These are the activations of a small network on made-up records, seen along a few directions, one row for each record.
After each row come some of the record's fields: ZEM, KUVIP, ZAR, FIFOR, TAGU, FAZU.
Not every record has every field; a missing one is left out.
The largest differences between rows may come from other fields.
(in the rows, 500 means zero)
Random noise pushes rows far along 19 fixed directions. That doesn't count. These rows show it; they differ only by the noise:
[436 293 302 421 598 501 408 381 458 586 426 449 706 626 546 453 468 418
 419 496 404 471 657 478 353 469 556 436 403 622 423 570 659 622 623 548]
[376 531 632 410 507 492 680 410 549 534 346 762 539 457 538 463 473 403
 464 751 474 545 445 515 621 540 420 497 595 559 473 423 351 414 433 490]
[594 530 634 564 133 504 544 610 468 501 422 544 394 424 305 537 456 538
 842 420 408 272 615 371 429 430 528 502 394 393 605 645 586 497 395 373]
[661 475 409 526 717 537 604 402 641 493 455 459 572 529 555 479 494 522
 334 523 486 633 578 672 456 415 530 400 510 610 542 457 605 470 693 472]
[642 472 584 438 395 449 352 739 541 509 561 376 559 581 581 607 629 521
 688 342 578 301 638 511 360 531 669 567 321 402 437 621 681 681 468 561]
[548 588 468 567 388 466 458 706 493 574 536 609 288 275 375 437 558 548
 570 588 409 417 395 163 521 513 441 588 458 484 534 519 405 339 489 371]
[619 318 552 351 560 587 721 424 564 293 451 374 580 605 525 389 465 628
 443 429 431 638 575 622 459 505 483 356 526 551 704 310 605 418 483 357]
[508 411 476 365 355 450 528 545 892 535 161 679 491 389 620 456 375 477
 461 440 340 383 439 598 469 586 675 350 625 589 450 657 478 655 428 776]
[496 351 387 390 509 529 304 581 583 477 499 466 517 426 526 460 562 533
 504 454 471 467 577 431 293 644 498 608 459 387 499 603 579 615 287 606]
[364 435 484 515 544 354 342 432 456 562 525 498 329 395 363 537 323 365
 604 461 630 436 565 560 489 544 378 521 409 537 522 459 571 418 525 368]
[651 743 563 660 563 446 477 620 522 759 511 452 518 514 483 437 315 501
 533 412 376 390 604 439 512 532 780 489 417 510 450 577 369 407 659 576]
[493 380 479 595 424 594 653 435 583 494 360 612 525 516 291 281 466 683
 495 558 353 604 683 411 354 341 540 497 605 481 656 402 619 210 438 229]
[431 305 297 771 555 511 345 345 403 367 543 348 357 335 368 459 469 473
 455 416 641 566 365 408 453 457 276 555 514 619 278 558 363 696 327 673]
[571 405 382 504 509 464 524 538 457 477 475 332 508 629 396 537 524 492
 512 452 540 530 666 497 494 392 489 524 568 634 359 530 586 601 440 511]
[251 562 504 500 543 575 564 492 537 531 605 765 744 524 648 570 576 587
 395 539 421 550 472 590 511 593 657 303 618 487 591 297 495 154 508 319]
[491 463 507 381 564 394 536 297 380 401 480 355 368 582 555 650 632 374
 663 547 636 642 620 799 561 429 501 534 609 553 522 608 566 765 607 737]
[364 554 696 579 373 460 546 514 496 637 338 698 535 466 484 385 593 399
 628 612 325 402 510 283 465 368 386 502 316 260 529 580 556 481 733 390]
[421 486 640 451 750 665 628 574 602 251 555 372 696 391 533 588 467 488
 477 521 506 560 603 605 445 702 193 500 489 276 507 345 560 454 215 461]
[543 481 493 502 628 505 713 655 340 448 481 379 573 548 551 515 556 422
 481 577 385 555 556 299 651 467 421 322 468 733 376 387 388 494 471 470]
[671 534 552 403 470 487 641 155 425 419 660 553 381 503 293 699 397 486
 730 488 693 536 508 710 587 503 536 732 359 621 565 576 533 504 572 374]
[426 738 524 315 870 293 411 842 660 803 488 567 482 515 617 567 502 309
 376 641 496 572 741 537 602 687 548 560 563 458 396 420 486 307 508 486]

[467 295 635 230 797 496 674 530 708 227 381 446 380 348 732 280 513 550
 415 538 406 703 365 497 537 659 431 401 429 541 709 273 517 428 655 544] | ZEM is fetor, KUVIP is loza, ZAR is medib, FIFOR is nopef, TAGU is somiv, FAZU is mifof
[531 616 620 397 548 454 444 518 627 611 581 708 469 444 504 540 510 513
 517 695 678 420 443 585 499 548 550 749 446 466 531 452 591 328 709 369] | ZEM is fetor, KUVIP is tezut, ZAR is zikig, FIFOR is zef, TAGU is somiv, FAZU is mifof
[526 622 530 395 436 426 565 785 597 568 536 440 568 678 402 577 645 558
 504 532 480 417 545 386 587 381 465 659 588 412 391 475 720 431 727 340] | ZEM is lape, KUVIP is tezut, ZAR is zikig, FIFOR is zef, TAGU is somiv, FAZU is kozus
[259 433 469 337 709 436 399 524 500 464 716 476 591 472 455 614 726 505
 625 619 595 459 525 386 437 549 585 897 374 399 327 461 725 429 672 458] | ZEM is lape, ZAR is medib, FIFOR is nopef, TAGU is kof, FAZU is mifof
[343 609 539 349 444 542 591 443 410 472 416 519 637 538 732 608 503 360
 556 454 233 491 507 607 607 646 544 246 582 368 562 648 377 697 496 810] | ZEM is bigus, ZAR is zikig, FIFOR is nopef, TAGU is kof, FAZU is kozus
[850 465 662 483 700 523 753 495 529 370 511 543 319 428 537 517 525 558
 708 526 586 734 730 646 491 479 720 461 281 708 738 429 534 345 397 339] | ZEM is bigus, KUVIP is tezut, ZAR is zikig, FIFOR is nopef, TAGU is somiv, FAZU is mifof
[488 690 580 551 532 535 654 390 487 444 465 550 419 241 532 683 400 404
 581 782 522 386 388 722 622 470 426 360 633 608 669 444 499 405 726 529] | ZEM is lape, KUVIP is tezut, ZAR is medib, FIFOR is nopef, TAGU is somiv, FAZU is mifof
[415 468 527 163 576 322 533 584 483 638 250 353 399 582 441 358 283 311
 486 678 393 480 630 422 631 579 352 582 681 594 475 470 452 586 539 630] | KUVIP is kegu, ZAR is zikig, FIFOR is nopef, TAGU is visi, FAZU is mifof
[558 334 480 508 430 532 460 670 514 387 461 285 517 558 447 350 745 620
 484 525 490 458 518 280 346 354 425 683 503 340 384 507 642 645 460 542] | ZEM is lape, ZAR is medib, FIFOR is zef, TAGU is kof, FAZU is mifof
[330 405 521 332 566 561 622 443 283 275 629 317 609 591 600 522 654 558
 664 466 382 560 493 426 542 559 563 492 476 492 559 452 567 552 721 604] | ZEM is fetor, KUVIP is loza, ZAR is zikig, FIFOR is nopef, TAGU is somiv, FAZU is mifof
[633 453 514 737 247 514 507 580 530 353 428 396 367 410 468 506 517 642
 500 586 715 302 372 643 479 264 516 371 746 680 508 388 552 506 523 525] | ZEM is lape, KUVIP is kegu, ZAR is medib, FIFOR is zef, TAGU is somiv, FAZU is kozus
[595 528 594 542 544 455 442 522 629 433 553 386 365 485 535 474 456 579
 537 219 571 573 490 660 489 590 622 521 473 361 529 516 431 547 397 616] | ZEM is bigus, KUVIP is kegu, ZAR is medib, FIFOR is nopef, TAGU is somiv, FAZU is mifof
[547 677 434 677 693 685 652 365 485 368 469 245 631 379 479 663 335 435
 427 615 418 511 638 808 460 441 217 302 697 392 640 508 620 545 601 591] | ZEM is lape, KUVIP is kegu, ZAR is zikig, FIFOR is nopef, TAGU is somiv, FAZU is mifof
[544 570 711 370 266 454 653 352 349 459 625 509 456 737 482 426 597 600
 577 405 529 518 251 474 701 468 558 608 496 401 573 423 359 487 735 405] | ZEM is fetor, KUVIP is kegu, ZAR is zikig, FIFOR is nopef, TAGU is somiv, FAZU is mifof
[368 259 648 584 594 393 527 599 746 363 298 522 455 501 645 388 553 518
 572 374 565 555 614 538 429 386 692 443 368 538 377 420 673 512 497 556] | ZEM is bigus, ZAR is medib, FIFOR is nopef, TAGU is somiv, FAZU is mifof
[531 515 370 569 619 689 542 238 414 474 526 627 603 476 527 515 506 518
 408 626 470 677 640 663 387 508 481 441 535 494 667 558 508 442 423 494] | ZEM is fetor, KUVIP is loza, ZAR is zikig, FIFOR is zef, TAGU is somiv, FAZU is kozus
[592 497 421 598 605 496 582 569 422 531 471 350 641 665 522 596 420 417
 367 543 618 514 569 535 624 394 496 401 591 847 223 443 418 606 392 557] | KUVIP is tezut, ZAR is medib, FIFOR is nopef, TAGU is visi, FAZU is mifof
[588 654 801 472 349 383 485 513 348 657 462 567 260 595 432 429 444 436
 791 401 484 608 732 556 504 531 550 504 373 244 830 568 427 424 348 337] | KUVIP is tezut, ZAR is zikig, FIFOR is nopef, TAGU is visi, FAZU is mifof
[598 372 370 595 786 520 606 513 403 418 590 545 519 598 613 543 903 431
 348 472 546 922 590 373 525 341 306 373 284 565 409 445 507 544 355 290] | ZEM is bigus, KUVIP is kegu, ZAR is zikig, FIFOR is nopef, TAGU is somiv, FAZU is mifof
[577 477 328 528 284 568 178 722 438 654 568 651 514 341 572 503 538 588
 487 694 573 209 487 377 274 577 645 468 533 627 618 517 558 389 345 422] | ZEM is fetor, KUVIP is tezut, ZAR is zikig, FIFOR is nopef, TAGU is somiv, FAZU is mifof
[605 449 713 251 429 529 646 478 520 434 514 692 650 650 577 599 552 497
 560 513 651 495 546 686 534 637 538 505 389 502 542 401 503 467 212 312] | ZEM is lape, ZAR is medib, FIFOR is nopef, TAGU is kof, FAZU is mifof
[399 366 743 354 339 498 485 616 390 359 529 392 623 743 679 434 802 616
 630 409 514 552 579 532 391 504 577 448 540 228 655 382 592 589 316 485] | ZEM is lape, KUVIP is kegu, ZAR is zikig, FIFOR is nopef, TAGU is somiv, FAZU is kozus
[534 745 585 509 663 552 843 637 518 411 572 319 565 477 443 685 444 527
 655 437 264 542 644 510 662 482 515 365 529 470 582 446 584 317 745 426] | KUVIP is kegu, ZAR is zikig, FIFOR is zef, TAGU is visi, FAZU is mifof
[684 504 539 590 618 367 421 432 335 615 489 449 249 505 615 404 546 419
 550 516 604 698 550 540 517 457 685 448 420 672 571 548 280 625 437 657] | ZEM is bigus, KUVIP is tezut, ZAR is zikig, FIFOR is nopef, TAGU is somiv, FAZU is mifof
[458 370 503 620 425 494 352 303 191 361 613 123 365 494 385 450 378 487
 682 421 596 433 502 504 412 398 364 567 413 469 617 530 595 694 650 573] | ZEM is bigus, KUVIP is tezut, ZAR is zikig, FIFOR is zef, TAGU is somiv, FAZU is mifof
[372 527 482 548 414 516 420 457 681 436 464 637 437 355 661 472 664 579
 388 480 471 503 244 623 482 521 498 387 684 328 584 512 463 500 632 656] | ZEM is fetor, KUVIP is kegu, ZAR is medib, FIFOR is zef, TAGU is somiv, FAZU is kozus
[362 467 488 546 331 589 488 354 414 541 476 615 596 457 380 423 443 563
 614 657 429 338 498 385 392 457 548 639 528 466 539 552 556 424 587 467] | ZEM is fetor, KUVIP is kegu, ZAR is zikig, FIFOR is nopef, TAGU is somiv, FAZU is mifof
[454 583 651 527 387 551 623 399 500 431 345 381 514 590 407 425 482 532
 587 574 494 470 558 619 525 399 429 643 736 301 438 597 507 652 586 725] | ZEM is fetor, ZAR is medib, FIFOR is nopef, TAGU is kof, FAZU is mifof
[522 324 684 579 467 639 641 456 504 280 439 509 624 486 542 333 552 588
 460 610 584 457 387 465 420 395 279 436 386 473 571 290 594 451 588 313] | ZEM is fetor, KUVIP is loza, ZAR is zikig, FIFOR is nopef, TAGU is somiv, FAZU is kozus
[428 402 467 490 312 521 298 574 411 516 704 421 814 815 497 660 365 564
 492 177 661 274 601 590 389 547 629 440 372 521 411 431 712 492 376 285] | KUVIP is loza, ZAR is zikig, FIFOR is zef, TAGU is visi, FAZU is kozus
[551 471 501 357 274 539 503 530 289 572 394 475 565 467 613 464 205 417
 546 595 362 172 458 429 533 653 602 225 488 761 642 482 341 537 419 597] | KUVIP is kegu, ZAR is medib, FIFOR is zef, TAGU is visi, FAZU is mifof
[521 554 455 755 518 524 379 431 325 569 484 521 323 365 447 399 439 465
 418 620 610 617 437 478 505 472 296 463 624 557 545 500 248 494 315 541] | KUVIP is tezut, ZAR is medib, FIFOR is nopef, TAGU is visi, FAZU is mifof
[476 235 482 332 418 454 266 575 582 487 406 543 403 390 578 386 483 557
 609 599 607 356 529 510 275 565 648 581 480 605 640 495 674 521 474 556] | KUVIP is tezut, ZAR is zikig, FIFOR is nopef, TAGU is visi, FAZU is mifof
[666 535 285 251 635 505 507 646 639 602 498 356 658 530 500 523 276 457
 244 495 322 287 460 424 548 618 419 410 442 633 461 449 616 457 776 411] | ZEM is lape, KUVIP is kegu, ZAR is medib, FIFOR is nopef, TAGU is somiv, FAZU is kozus
[334 474 365 514 460 409 222 529 365 600 607 572 304 431 557 460 503 569
 616 341 455 545 543 473 448 646 773 415 503 508 680 554 448 346 542 564] | KUVIP is tezut, ZAR is medib, FIFOR is zef, TAGU is visi, FAZU is kozus

Which values does each new row have?
[352 588 402 764 524 562 555 475 496 526 347 467 659 491 592 614 568 380
 438 544 331 550 595 557 499 296 430 238 665 480 381 658 530 687 561 727] | ZEM is bigus, KUVIP is tezut, ZAR is zikig, FIFOR is zef, TAGU is somiv, FAZU is kozus
[452 354 405 348 304 626 508 466 602 326 356 497 473 372 372 472 440 551
 439 710 533 388 372 474 450 511 175 654 753 492 512 533 583 611 339 573] | KUVIP is tezut, ZAR is medib, FIFOR is zef, TAGU is visi, FAZU is mifof
[496 361 307 638 477 581 346 393 546 547 558 571 553 576 343 360 601 686
 383 407 524 651 564 433 274 430 565 654 562 405 474 534 546 437 300 406] | ZEM is lape, KUVIP is loza, ZAR is zikig, FIFOR is nopef, TAGU is somiv, FAZU is kozus
[593 385 557 483 276 585 445 467 741 496 354 629 589 547 437 412 514 639
 539 499 571 338 546 601 280 409 556 652 492 358 520 606 747 550 519 453] | ZEM is fetor, KUVIP is tezut, ZAR is medib, FIFOR is nopef, TAGU is somiv, FAZU is mifof
[584 684 761 409 413 519 718 496 544 562 360 662 408 539 551 243 565 568
 382 579 296 706 420 526 598 542 415 346 659 180 853 349 262 287 415 358] | ZEM is lape, ZAR is medib, FIFOR is nopef, TAGU is kof, FAZU is kozus
[641 512 517 602 379 618 567 471 420 389 598 532 445 454 384 486 639 621
 478 663 641 518 398 417 487 349 339 659 507 477 542 429 508 431 439 295] | ZEM is bigus, KUVIP is tezut, ZAR is medib, FIFOR is nopef, TAGU is somiv, FAZU is mifof
[499 410 675 668 352 481 475 536 655 537 423 825 525 492 587 423 740 547
 437 489 622 538 346 456 404 351 423 418 352 370 507 433 529 455 428 252] | ZEM is lape, KUVIP is kegu, ZAR is zikig, FIFOR is zef, TAGU is somiv, FAZU is mifof
[439 741 721 857 566 546 420 711 409 592 650 313 729 617 657 417 485 608
 416 456 560 372 464 527 492 462 631 397 570 350 416 323 410 362 711 557] | ZEM is fetor, KUVIP is tezut, ZAR is zikig, FIFOR is zef, TAGU is somiv, FAZU is kozus
[452 388 282 614 419 408 386 366 139 495 779 449 362 666 350 583 575 564
 513 351 760 632 437 470 624 451 630 503 595 825 355 382 294 423 238 387] | ZEM is lape, KUVIP is kegu, ZAR is medib, FIFOR is nopef, TAGU is somiv, FAZU is kozus
[434 520 649 471 629 471 507 670 540 485 445 290 521 635 427 332 449 524
 424 485 542 617 672 497 509 583 346 652 700 286 398 353 413 471 207 544] | ZEM is fetor, KUVIP is kegu, ZAR is zikig, FIFOR is nopef, TAGU is somiv, FAZU is kozus
[428 481 467 570 537 304 381 543 437 642 534 346 402 760 379 339 408 534
 367 356 635 621 497 409 614 418 598 679 628 611 265 406 390 468 490 516] | ZEM is lape, KUVIP is tezut, ZAR is medib, FIFOR is zef, TAGU is somiv, FAZU is mifof
[460 567 644 538 381 586 450 436 532 460 533 694 525 306 536 537 543 485
 530 688 617 323 345 588 411 523 281 507 414 295 674 465 611 420 632 342] | ZEM is fetor, ZAR is zikig, FIFOR is zef, TAGU is kof, FAZU is mifof
[384 522 323 646 610 558 502 415 491 483 375 442 402 323 283 601 405 327
 511 555 407 643 762 533 441 433 126 460 594 370 510 653 585 555 236 497] | ZEM is bigus, KUVIP is tezut, ZAR is medib, FIFOR is zef, TAGU is somiv, FAZU is mifof
[564 548 418 461 474 488 698 371 668 634 372 581 589 557 368 482 192 458
 437 207 158 521 455 423 621 562 583 319 400 560 457 635 395 488 557 448] | ZEM is lape, ZAR is zikig, FIFOR is nopef, TAGU is kof, FAZU is mifof
[569 516 470 426 745 391 645 652 453 401 595 295 334 432 509 571 690 495
 631 516 453 643 506 371 646 480 607 551 476 659 423 461 485 503 669 588] | ZEM is lape, ZAR is zikig, FIFOR is nopef, TAGU is kof, FAZU is mifof
[841 722 478 453 326 685 713 512 450 479 702 445 632 568 363 665 390 769
 625 481 432 342 563 579 503 537 898 565 581 646 635 515 502 306 509 408] | ZEM is lape, KUVIP is loza, ZAR is medib, FIFOR is zef, TAGU is somiv, FAZU is mifof
[401 574 580 463 466 433 531 774 670 448 361 412 399 389 547 442 534 462
 490 328 221 509 433 297 562 536 247 354 493 201 570 552 526 551 554 531] | KUVIP is kegu, ZAR is medib, FIFOR is zef, TAGU is visi, FAZU is kozus
